A small network was trained on invented records. Each row is its activation on one of them, seen along a few directions.
Records have a field called SIR. Each example row is followed by its value.
Other fields move the rows too, some of them a lot.
(in the rows, 500 means zero)
Random noise pushes rows far along 4 fixed directions. That doesn't count. These rows show it; they differ only by the noise:
[473 482 515 522 404 522 561 563 529 371 308 440 591 557 467 562 491 390
 456 398 541 516 459 493]
[556 391 433 661 559 618 665 650 540 482 503 522 627 457 604 585 461 604
 703 556 457 588 526 425]
[498 510 639 492 258 357 369 419 505 312 206 400 434 594 275 549 596 389
 299 360 551 458 399 506]
[605 622 352 416 621 645 695 612 490 410 522 395 665 527 710 688 559 420
 648 439 476 660 312 459]
[500 508 598 502 307 408 429 458 505 338 252 413 475 582 344 547 565 396
 352 382 547 478 414 503]
[633 769 404 470 458 570 676 439 265 583 648 429 462 615 831 264 426 355
 459 619 616 547 354 609]

[547 553 447 429 628 525 502 495 473 536 611 459 479 488 541 562 557 520
 564 547 466 567 411 461]
fito
[577 572 539 535 282 575 607 460 443 369 327 433 549 651 584 444 536 439
 413 510 632 546 401 574]
kot
[446 424 441 516 630 440 481 549 503 654 639 536 476 389 477 461 385 483
 516 478 434 450 665 500]
rofer
[413 503 502 513 486 518 544 534 483 518 466 507 519 526 515 405 406 412
 440 509 560 454 532 515]
fito
[671 590 559 568 394 382 399 324 350 570 597 509 284 517 511 337 559 627
 459 654 506 487 437 530]
fefu
[412 446 627 423 359 336 310 436 574 350 236 463 478 516 197 601 573 386
 299 284 479 415 505 498]
gosa
[676 509 528 520 426 516 475 453 563 341 410 448 492 541 475 708 733 669
 606 537 481 626 322 429]
kot
[574 627 478 433 494 448 462 392 415 550 587 473 401 520 558 399 494 473
 453 514 502 497 450 567]
gosa
[370 639 475 349 493 536 569 493 414 517 474 440 536 597 570 353 389 219
 315 449 624 450 472 594]
fito
[426 634 384 363 625 459 507 515 464 615 628 484 486 462 610 418 373 304
 448 402 502 446 533 549]
rofer
[474 465 412 538 545 671 697 643 550 458 469 535 704 502 658 553 426 478
 617 475 515 555 539 498]
bevu
[457 427 447 571 520 599 672 621 515 512 487 512 638 486 612 483 372 454
 562 477 508 516 587 516]
git
[533 623 465 422 515 506 529 479 426 527 567 477 497 529 586 454 510 426
 476 508 523 507 433 535]
fefu
[480 380 508 568 574 515 482 545 542 554 568 544 504 416 450 545 486 615
 588 551 435 504 595 453]
gasuv
[400 413 448 411 671 527 492 608 608 478 507 501 620 413 420 696 512 458
 561 369 398 520 555 438]
gosa
[511 389 506 609 451 518 513 559 553 475 438 521 545 486 463 544 503 568
 556 496 472 512 566 473]
gasuv
[695 482 425 593 607 663 649 558 531 453 596 520 586 469 683 675 625 764
 788 646 437 679 382 409]
kot
[510 686 382 351 574 625 677 503 374 591 681 456 569 547 763 384 427 329
 466 542 577 539 457 601]
bevu
[330 474 456 464 485 642 667 645 567 397 304 477 764 603 559 548 370 250
 446 328 572 482 544 556]
git
[429 376 700 518 249 293 236 381 548 387 232 457 374 542 116 512 583 460
 252 375 511 391 565 523]
gasuv
[604 496 375 433 734 639 581 616 586 428 581 476 660 417 587 837 651 627
 755 455 354 668 383 378]
bevu
[464 791 399 274 600 409 477 375 301 690 721 456 378 513 667 237 342 213
 308 442 546 417 489 651]
rofer
[366 318 622 558 355 426 418 531 637 373 218 514 546 523 252 544 454 447
 405 342 505 425 622 510]
git
[562 462 504 519 580 493 487 517 498 503 558 512 506 433 464 603 561 599
 600 521 416 545 487 445]
fefu

Here are new rows. What is SIR for each?
[582 498 630 458 382 337 280 361 548 340 347 440 370 494 255 673 716 595
 415 411 440 503 375 447]
bevu
[448 492 397 570 564 679 699 620 503 582 592 579 635 508 738 390 356 496
 616 589 557 512 592 532]
bevu
[315 421 452 405 630 555 535 625 610 488 461 498 638 437 434 602 410 375
 484 346 472 468 606 484]
gosa
[534 440 482 563 597 529 551 531 467 601 649 527 480 439 539 468 463 597
 604 624 468 531 547 469]
fito
[332 364 527 480 511 523 538 597 571 505 419 525 618 488 406 499 384 374
 452 408 512 444 662 526]
git
[466 482 454 397 658 489 453 529 534 523 576 490 535 428 444 629 534 474
 532 423 406 518 514 459]
gosa
[461 383 472 527 676 399 385 531 594 581 588 552 439 326 374 585 449 614
 590 433 357 460 623 427]
rofer
[463 506 420 411 651 550 520 559 547 526 586 489 554 456 532 596 504 480
 565 452 446 531 497 474]
gosa
